Here are a small network's activations along a few directions, averaged over the inputs that share one value of a field.
Values that are neighbours, or in one group, have similar rows; names and order tell nothing.
In the rows, zero is written as 500.
Random noise pushes rows far along 8 fixed directions. That doesn't count. These rows show it; they differ only by the noise:
[641, 522, 429, 492, 638, 469, 457, 545, 480, 610, 363, 580, 519, 597, 517, 533, 455, 483, 529, 479]
[303, 371, 612, 483, 157, 791, 715, 396, 705, 217, 601, 694, 613, 398, 635, 684, 412, 582, 544, 452]
[640, 396, 473, 634, 639, 322, 520, 566, 508, 555, 485, 511, 434, 486, 509, 452, 514, 536, 456, 675]
[578, 576, 505, 654, 482, 498, 558, 342, 618, 625, 350, 775, 572, 528, 685, 581, 453, 634, 310, 498]
[459, 545, 716, 471, 325, 524, 537, 520, 428, 539, 530, 452, 401, 606, 363, 325, 612, 230, 390, 414]
[605, 661, 472, 568, 568, 381, 292, 376, 222, 664, 316, 627, 379, 682, 473, 395, 493, 497, 390, 653]
[722, 583, 436, 473, 646, 359, 346, 532, 403, 561, 328, 509, 597, 600, 408, 481, 585, 432, 510, 395]
[473, 122, 634, 631, 501, 645, 753, 734, 687, 271, 533, 743, 348, 484, 706, 512, 387, 486, 511, 680]
[442, 552, 412, 679, 546, 325, 630, 352, 620, 713, 671, 440, 539, 317, 411, 495, 541, 627, 291, 584]
[498, 583, 573, 482, 481, 400, 529, 518, 428, 733, 584, 313, 389, 558, 303, 340, 577, 296, 423, 490]


Values of Nafo:
e1: [389, 273, 548, 624, 497, 524, 553, 503, 448, 209, 493, 733, 401, 452, 630, 369, 552, 586, 361, 588]
e4: [533, 612, 283, 639, 755, 428, 383, 469, 345, 611, 481, 526, 402, 512, 574, 484, 374, 620, 360, 638]
e5: [348, 538, 562, 489, 450, 552, 527, 451, 627, 571, 648, 349, 439, 430, 518, 454, 501, 492, 456, 483]
e8: [436, 414, 399, 589, 703, 556, 549, 708, 565, 466, 585, 617, 534, 440, 522, 548, 513, 498, 414, 462]
e2: [604, 497, 519, 498, 434, 360, 469, 363, 596, 559, 416, 432, 570, 477, 601, 561, 545, 597, 523, 532]
e7: [575, 611, 385, 383, 468, 406, 291, 473, 229, 626, 459, 267, 350, 603, 640, 577, 356, 690, 819, 806]
e10: [455, 419, 696, 508, 518, 549, 488, 653, 578, 275, 497, 581, 455, 470, 454, 371, 629, 369, 377, 413]
e9: [573, 512, 482, 562, 620, 490, 393, 540, 391, 363, 366, 640, 512, 525, 503, 472, 473, 578, 527, 563]
e3: [503, 454, 604, 613, 274, 531, 601, 338, 560, 568, 506, 578, 391, 508, 705, 557, 377, 637, 503, 785]
e6: [566, 491, 474, 510, 817, 463, 503, 683, 560, 598, 337, 534, 471, 533, 574, 397, 547, 439, 419, 303]
Nafo is arranged as 3 separate groups.
- Which other values are in the same group as e3? Give them in the order they are listed. => e9
- Which other values are in the same group as e7? Give them in the order they are listed. => e4, e8

Values of Siz:
h8: [311, 417, 448, 561, 506, 520, 546, 438, 437, 312, 576, 659, 578, 384, 391, 491, 595, 541, 383, 496]
h10: [636, 388, 832, 543, 206, 445, 703, 520, 823, 439, 549, 387, 565, 401, 566, 525, 617, 462, 532, 457]
h7: [646, 553, 506, 561, 428, 266, 455, 530, 426, 605, 564, 261, 408, 488, 497, 463, 511, 541, 589, 688]
h4: [392, 410, 653, 372, 352, 683, 462, 553, 493, 185, 458, 561, 508, 490, 522, 497, 569, 422, 568, 347]
h1: [468, 515, 559, 281, 544, 602, 444, 692, 359, 539, 488, 316, 418, 637, 405, 385, 512, 266, 657, 302]
h9: [543, 415, 466, 370, 595, 709, 599, 607, 675, 741, 429, 539, 381, 621, 645, 645, 212, 414, 702, 558]
h2: [495, 576, 341, 510, 528, 453, 559, 484, 600, 652, 699, 307, 555, 381, 472, 644, 416, 594, 547, 576]
h5: [447, 406, 384, 643, 708, 491, 607, 586, 498, 477, 548, 660, 575, 447, 394, 407, 563, 501, 307, 410]
h3: [432, 479, 590, 503, 338, 486, 468, 402, 317, 467, 559, 455, 308, 592, 470, 398, 431, 453, 533, 799]
h6: [927, 656, 655, 639, 595, 197, 386, 479, 613, 683, 140, 522, 566, 667, 716, 339, 749, 434, 221, 307]
Siz is arranged as 3 separate groups.
- Which other values are in the same group as h8? Give them in the order they are listed. => h10, h9, h5, h3
- Which other values are in the same group as h1? Give them in the order they are listed. => h4, h6
